Here are a small network's activations along a few directions, averaged over the inputs that share one value of a field.
Values that are neighbours, or in one group, have similar rows; names and order tell nothing.
In the rows, 500 means zero.
Strong random noise was added to every row along 10 fixed directions; ignore it. To show where, here is one row again and again, with new noise each time:
[561 587 134 642 488 612 551 531 448 382 467 380 627 712 465 555 527 370
 745 654 617 452 503 566 498 615]
[486 513 259 647 359 812 644 752  86 411 477 233 737 710 461 599 467 290
 817 836 590 152 138 398 626 555]
[569 637 593 492 454 601 616 513 398 894 727 597 470 502 628 364 519 617
 513 358 462 433 242 629 490 453]
[510 412 703 441 675 523 394 479 590 263 321 390 416 288 371 640 267 520
 254 599 400 595 505 314 484 353]
[585 681 231 667 369 442 577 521 310 672 451 539 740 743 708 315 719 386
 682 519 329 461 546 771 508 588]
[658 476 324 662 507 561 635 427 492 512 413 272 680 491 493 499 508 686
 483 404 498 436 659 479 502 424]
[368 646 333 403 607 471 439 415 369 432 382 358 572 626 528 561 550 336
 430 559 333 425 585 671 484 471]
[578 454 607 618 438 591 589 641 432 542 538 416 558 486 463 487 490 446
 574 593 554 441 292 413 557 523]
[459 512 358 453 590 495 487 386 498 461 404 350 609 466 491 581 469 630
 546 457 481 310 595 439 421 433]
[390 516 522 452 549 296 439 377 732 524 521 474 510 507 447 537 658 422
 652 415 582 449 637 521 391 625]
[547 498 508 436 617 241 374 587 626 449 437 728 413 526 581 364 584 386
 412 548 505 624 549 515 474 638]
[444 599 434 538 662 418 478 521 496 545 570 319 695 527 487 477 650 548
 666 527 607 338 414 727 371 535]


Values of PIZOZ:
pena: [450 212 572 382 579 251 581 485 476 415 404 265 584 406 391 531 688 472
 190 359 598 382 848 440 613 432]
kezut: [314 430 662 458 394 403 618 407 589 657 580 456 475 415 439 510 636 593
 540 292 531 420 635 360 494 500]
dis: [574 338 521 417 631 695 581 666 444 402 468 309 423 301 436 521 284 830
 172 469 617 415 414 296 616 288]
ritos: [738 603 204 703 745 644 415 614 349 295 482 540 633 578 560 415 403 577
 413 741 466 849 520 910 473 382]
meb: [562 390 877 671 278 503 690 498 580 648 587 324 587 476 446 418 690 330
 412 394 491 560 532 515 609 574]
bigep: [676 553 365 736 524 449 496 594 550 405 400 512 654 445 557 350 555 661
 569 607 442 722 606 692 426 434]
bubuf: [450 469 398 509 470 506 634 559 384 603 573 534 498 612 509 462 677 556
 496 422 586 441 528 545 567 572]
bul: [307 399 670 377 424 513 498 537 226 629 505 591 525 412 577 464 497 552
 513 494 363 287 371 385 578 442]
nevav: [459 457 771 591 646 458 400 451 755 443 629 199 554 305 285 585 617 577
 446 417 689 635 563 724 386 466]
tubut: [523 543 543 589 451 517 498 452 543 619 678 514 458 561 522 449 591 544
 423 353 549 618 493 736 498 502]
tofa: [170 419 763 267 341 503 558 534 337 683 673 427 393 508 484 621 589 413
 489 352 567 170 245 347 595 531]
bopo: [500 510 596 503 402 526 494 364 726 584 689 635 404 515 439 482 479 490
 552 435 620 628 507 524 429 616]
teput: [522 312 607 482 619 382 459 741 308 355 398 388 612 389 520 502 439 690
 384 628 626 274 316 287 522 441]
fepi: [441 648  86 320 538 343 515 357 227 481 277 484 601 812 736 379 667 348
 161 368 134 379 907 730 624 476]
lebuk: [519 541 429 474 583 711 485 580 344 360 448 417 448 521 441 600 283 420
 418 687 463 491 303 433 564 414]
dilim: [599 434 703 483 684 155 366 744 531 432 468 668 556 342 595 309 563 660
 496 574 592 485 321 466 415 556]
mem: [280 507 711 287 411 568 497 447 442 570 561 336 379 477 453 592 526 375
 396 395 441 367 531 489 594 429]
PIZOZ is arranged as a line.
Q: Going along PIZOZ from bopo by way of its neighbour meb, in what order are pena, bubuf, nevav, tofa, teput met?
A: teput, tofa, nevav, bubuf, pena
Q: List every value one step from bigep, in the order listed.
A: kezut, dis
Q: List every value one step from lebuk, in the order listed.
A: fepi, dilim

Values of VIGI:
biza: [437 587 367 527 560 575 506 485 588 392 507 370 483 591 383 648 466 402
 644 626 615 504 468 489 442 531]
geme: [516 557 362 431 542 436 401 688 381 515 514 935 445 583 675 316 474 487
 624 674 542 556 313 595 455 591]
fotip: [617 438 348 606 384 475 594 479 496 555 500 585 593 589 570 396 575 610
 524 443 530 553 660 465 555 537]
dider: [468 431 637 587 372 561 527 403 629 473 520 368 448 453 372 639 465 468
 530 428 536 593 585 440 540 512]
sif: [680 460 426 658 320 513 731 544 434 789 577 390 721 586 597 307 755 587
 539 344 568 367 592 595 589 524]
luri: [410 503 526 581 434 289 432 448 454 523 333 525 647 505 578 476 703 376
 575 512 201 612 748 648 493 456]
liro: [695 461 638 525 607 457 493 699 347 546 480 591 503 401 597 353 384 625
 320 577 464 500 230 488 537 425]
mup: [274 408 591 214 654 134 278 483 574 425 394 588 495 458 553 539 618 383
 453 448 496 238 591 331 434 589]
fute: [519 592 668 586 560 718 539 409 614 594 726 368 488 430 322 582 396 472
 656 512 586 569 266 671 388 486]
das: [514 616 576 430 443 639 518 508 295 585 497 473 449 513 628 461 431 534
 188 437 223 541 410 652 579 305]
bavur: [417 509 479 384 623 446 352 487 654 362 588 717 354 518 462 532 448 504
 521 564 647 562 485 493 391 620]
femu: [260 614 638 203 445 526 387 471 380 599 517 580 376 461 554 542 430 409
 461 469 315 308 378 454 494 434]
sidu: [657 486 291 567 676 410 541 607 457 371 400 373 607 496 554 436 510 669
 438 530 634 454 504 486 476 504]
dake: [507 528 557 560 400 475 487 370 603 492 491 546 407 539 484 513 563 404
 351 398 407 731 671 591 527 534]
toze: [454 527 414 468 597 439 625 614 303 627 480 370 575 569 593 346 669 548
 331 452 425 323 452 561 600 490]
tova: [581 428 410 621 435 657 595 679 402 409 567 500 489 532 424 531 447 452
 669 653 681 528 370 414 593 552]
vuka: [498 504 698 492 533 497 379 401 630 453 460 528 496 347 457 521 372 490
 561 535 439 584 507 490 397 461]
VIGI is arranged as a line.
Q: Going along VIGI from toze by way of its neighbour biza, in what order are fotip, dider, luri, mup, bavur met?
A: mup, dider, bavur, fotip, luri
Q: List every value one step from sif, in the order listed.
A: femu, vuka
Q: Fewest steps between liro and tova?
A: 12
